These are the activations of a small neural network, seen along a few directions. Each row is one input.
Each table varies a few parts of the input and shows all the possible inputs, shuffled.
Descriptions start from the smaller parts, as in this example, which fits no table here: one of 6 places along a line, together with either a single point or one of 9 places along a line or (one of 3 separate values, together with one of 8 places around a ring).
Shared parts are said once, and a part with two or three values counts as separate values.
In the rows, 128 means zero.

Other details of the inputs shift rows strongly along two fixed directions, in all tables alike. That doesn't count.

Table:
row 1: [124 134  79 106 129 164 117 136 195 160 138 116]
row 2: [123 169 164 186 110 179 101  98 158 183 172 136]
row 3: [134 118 122  93 131  98 148 150 123 114 103 117]
row 4: [128 112 121  98 126  91 132 149 117 103 108 126]
row 5: [134 126 109 100 113 124 154 145 160 161 124 126]
row 6: [133  96 112 105 155 108 145 142 118 100 112 132]
row 7: [130 156  81 114 121 191 131 132 228 207 151 112]
row 8: [132 145 189 161 140 130 116 106  94 101 134 122]
row 9: [143 100 112  95 146 114 168 148 122 122 113 128]
row 10: [131 107 111  97 158 115 148 150 117  95 107 122]
row 11: [122  82  67 116 162 127 127 125  60  64 108 133]
row 12: [120 154 195 167 117 111 102 109  86  96 132 130]
row 13: [132 150 192 157 114 111 121 112  94 119 132 131]
row 14: [112 184 158 188  88 168  74  88 186 186 175 132]
row 15: [133  99 111  99 126  89 153 153 115 118 107 133]
row 16: [125 133  83 103 107 145 144 148 192 195 133 126]
row 17: [109 146 186 213 110 133  67  65  25  72 141 148]
row 18: [138  94 111 106 149 106 154 148 113 108 113 133]
Description of these inputs: one of 2 separate values, together with either a single point or one of 8 places around a ring.
The inputs of row 17 and row 11 match in every part but the choice among 2 separate values. If row 13 is changed in the same way as row 17 into row 11, which row does it become?
Answer: row 7
Which other rows does row 8 become when the choice among 2 separate values takes its other values? List them by row number.
Answer: row 3

Table:
row 19: [120 110  75  85 136 113 135 150 131 116 102 121]
row 20: [114 138 119 157  90 134 100 104 116 143 148 148]
row 21: [111 160  95 146 128 176  99 125 210 160 149 109]
row 22: [137 104 177 140 146  70 147 145 101 100 119 139]
row 23: [136 129 135 144 134 163 104  96 136 130 149 127]
row 24: [136 151 132 147 132 173 102  92 158 144 151 113]
row 25: [115 165  75 131  84 172  94 116 185 186 146 116]
row 26: [154 111 141  71 142 103 166 149 137 112 107 118]
row 27: [117 168 142 117  95 142 115 133 188 178 139 119]
row 28: [114 137 181 194 134 130  86  98 103 104 162 151]
row 29: [122 161 142 118 120 144 117 148 206 167 148 117]
row 30: [155 106 149 118 140  96 162 130 129 128 118 133]
row 31: [126 128  78  55  94 113 153 169 182 169 111 110]
row 32: [123 135 135 163 135 167 129 110 115 148 154 143]
row 33: [117 133 136 156 138 148  88 121 142 126 151 133]
row 34: [124 155 137 159 138 173 132 113 122 135 138 114]
row 35: [139 152 213 193 126 131 138 107  95 144 149 142]
row 36: [138 110  88  95 161 145 163 155 116 127 110 116]
row 37: [116 118 102 108 133 106 136 136 110  94  97 120]
row 38: [128 100  65  79 162 120 138 168 161 116 111 114]
row 39: [133 109 170 134 124  66 147 136  87 110 109 143]
row 40: [142  89 141 125 154 104 141 110  75  77 123 145]
row 41: [129 146 117 140  80 127 124 126 175 197 141 131]
row 42: [117 145 160 173  92 128  83  98  75 113 139 142]
row 43: [121  93 122 121 137  84 135 132  70  82 109 153]
row 44: [136  99 142 126 161 126 148 136  54  90 115 136]
row 45: [120  92  39  65 133 123 140 165 155 135 100 130]
row 46: [141 103  86  88 154 130 155 131 141 102 104 106]
row 47: [147 125 179 106 148 105 172 154  80 102 108 127]
row 48: [111 167 169 184  91 128  90  87  84 104 133 125]
What is each input in this table made of?
Answer: one of 5 places along a line, together with either one of 2 separate values or one of 4 places along a line
The inputs of row 35 and row 30 match in every part but the place on the line of 5. If row 34 is changed in the same way as row 35 into row 30, which row does it become?
Answer: row 46
List by row number the other rows that have the place on the line of 5 in common with row 43.
Answer: row 19, row 27, row 37, row 39, row 45

Table:
row 49: [119 124 122  99 105  97 141 151 110 128 108 131]
row 50: [116 138 159 154  96 112 107 124 125 151 144 150]
row 51: [132 133 184 141 119  99 131 135 116 134 135 146]
row 52: [137  92 136 137 158 106 134 110  54  64 120 144]
row 53: [115 144 166 171 126 134  81 105 106 106 155 143]
row 54: [149  97  70  64 133 112 175 172 186 173 115 128]
row 55: [119 103  63  70 117 105 138 167 127 117  95 127]
row 56: [105 169 113 155  84 150  80 106 168 152 139 117]
row 57: [123 106  98 100 111  83 139 148 151 136 111 132]
row 58: [131 119 135 122 112 107 147 120  77 112 111 133]
row 59: [140 110  90 109 155 162 145 124 162 144 132 127]
row 60: [134 131 208 149 138 105 127 130 102 105 139 139]
row 61: [135  87  82  96 154 115 135 141 118 101 119 131]
row 62: [139 155 153 142 122 167 133 110 147 153 145 117]
row 63: [125 146 185 169 140 122  93  98 129 102 141 125]
row 64: [149 109 194 148 154 108 152 114  73  89 128 139]
row 65: [111 147  70 132 136 191 115 122 166 154 143 114]
row 66: [143 107 190 150 163 103 124 113  58  71 125 138]
row 67: [133 151 170 161 136 163 113  87  99 116 141 122]
row 68: [121 120  89 110 124 127 153 148 123 140 112 124]
row 69: [115 138  82  99 121 150 112 142 156 135 127 119]
row 70: [133 134 136 103 116  90 146 144 135 123 105 116]
row 71: [122 156 136 145  89 143 112 113 138 167 142 127]
row 72: [139 127 185 139 150 113 124 113  54  73 117 124]
row 73: [139 105 125  65 145  93 169 175 116 101  96 118]
row 74: [123 156 169 174 151 167 111 103  99 113 141 118]
row 75: [141 136 118 118 130 159 135 137 202 181 152 120]
row 76: [136 134 165 113 135  96 142 139 121  93 109 108]
row 77: [112 154  82 118 112 154  97 121 185 142 134 107]
row 78: [139 114 163 120 130  66 147 142 118 107 110 134]
row 79: [112 140 119 160  99 126  82 110 155 137 140 134]
row 80: [141 152 174 139 125 144 126 119 128 137 139 115]
row 81: [124 151 147 166 124 162  99  82  94 111 147 127]
row 82: [129 158 159 159 125 144 134 122 119 145 135 124]
row 83: [135 154 112 114 104 152 135 136 185 189 138 117]
row 84: [143  95 145  92 156  68 162 157 124  85 102 121]
row 85: [116 147 159 175 126 125  77  93 123  97 148 131]
row 86: [123 150 126 166  93 162 113  95 164 190 163 143]
row 87: [128 119 106  77 146 128 140 158 137 115 107 115]
row 88: [138 153 182 179 112 147 122  91 135 164 160 144]
row 89: [116  92  97 105 123  93 125 154 110 109 111 147]
row 90: [114 126 108 143 130 138 124 127  89 106 116 128]
row 91: [134 102 141 125 117  87 139 132  90 120 120 145]
row 92: [115 110  61 130 133 154 125 138 154 151 131 137]
row 93: [132  82  99 108 131  89 133 143  88  96 107 143]
row 94: [145 114  67  66 125 135 179 156 171 167 107 118]
row 95: [117 104  17  95 160 176 141 151 195 159 133 123]
row 96: [126 108  68 100 117 136 140 128 117 125 110 129]
row 97: [129 122 101  83 146 117 136 144 153 106 102 103]
row 98: [132 103 156 113 162 103 132 145 100  86 117 137]
row 99: [114 164 112 158  87 170  84 101 153 169 151 125]
row 100: [120 113 106 136 128 126 142 139 131 150 131 140]
row 101: [133 139 139 153 135 145 139 131 155 164 146 134]
row 102: [144  85 132 107 179 102 179 163 102  94 110 128]
row 103: [121 132 112 163 107 160 102  94 137 151 152 145]
row 104: [132 105 130 137 179 137 142 132 106 100 125 130]
row 105: [129 150 142 141 141 164 140 131 146 146 138 111]
row 106: [130 147 160 118 110 110 137 143 124 138 122 128]
row 107: [125 143 133 142 124 143 100 107 105 112 136 123]
row 108: [110 176 132 155  75 143  94 108 175 174 144 118]
The inputs of row 52 and row 81 match in every part but one. If row 54 is changed in the same way as row 52 into row 81, which row does it become?
Answer: row 83
The inputs of row 51 and row 106 match in every part but one. If row 50 is changed in the same way as row 51 into row 106, which row does it become?
Answer: row 49
What is each input in this table made of?
Answer: one of 2 separate values, together with one of 5 places along a line, together with one of 6 places around a ring
Which other rows does row 54 become when the place on the ring of 6 takes its other values? List them by row number.
Answer: row 61, row 66, row 75, row 91, row 93
Which other rows does row 97 become when the place on the ring of 6 takes its other values? List them by row number.
Answer: row 56, row 70, row 76, row 77, row 108
Which other rows does row 92 become when the choice among 2 separate values takes its other values? List them by row number.
Answer: row 90
Which other rows does row 84 become when the place on the line of 5 takes its other values? List them by row number.
Answer: row 60, row 64, row 75, row 102
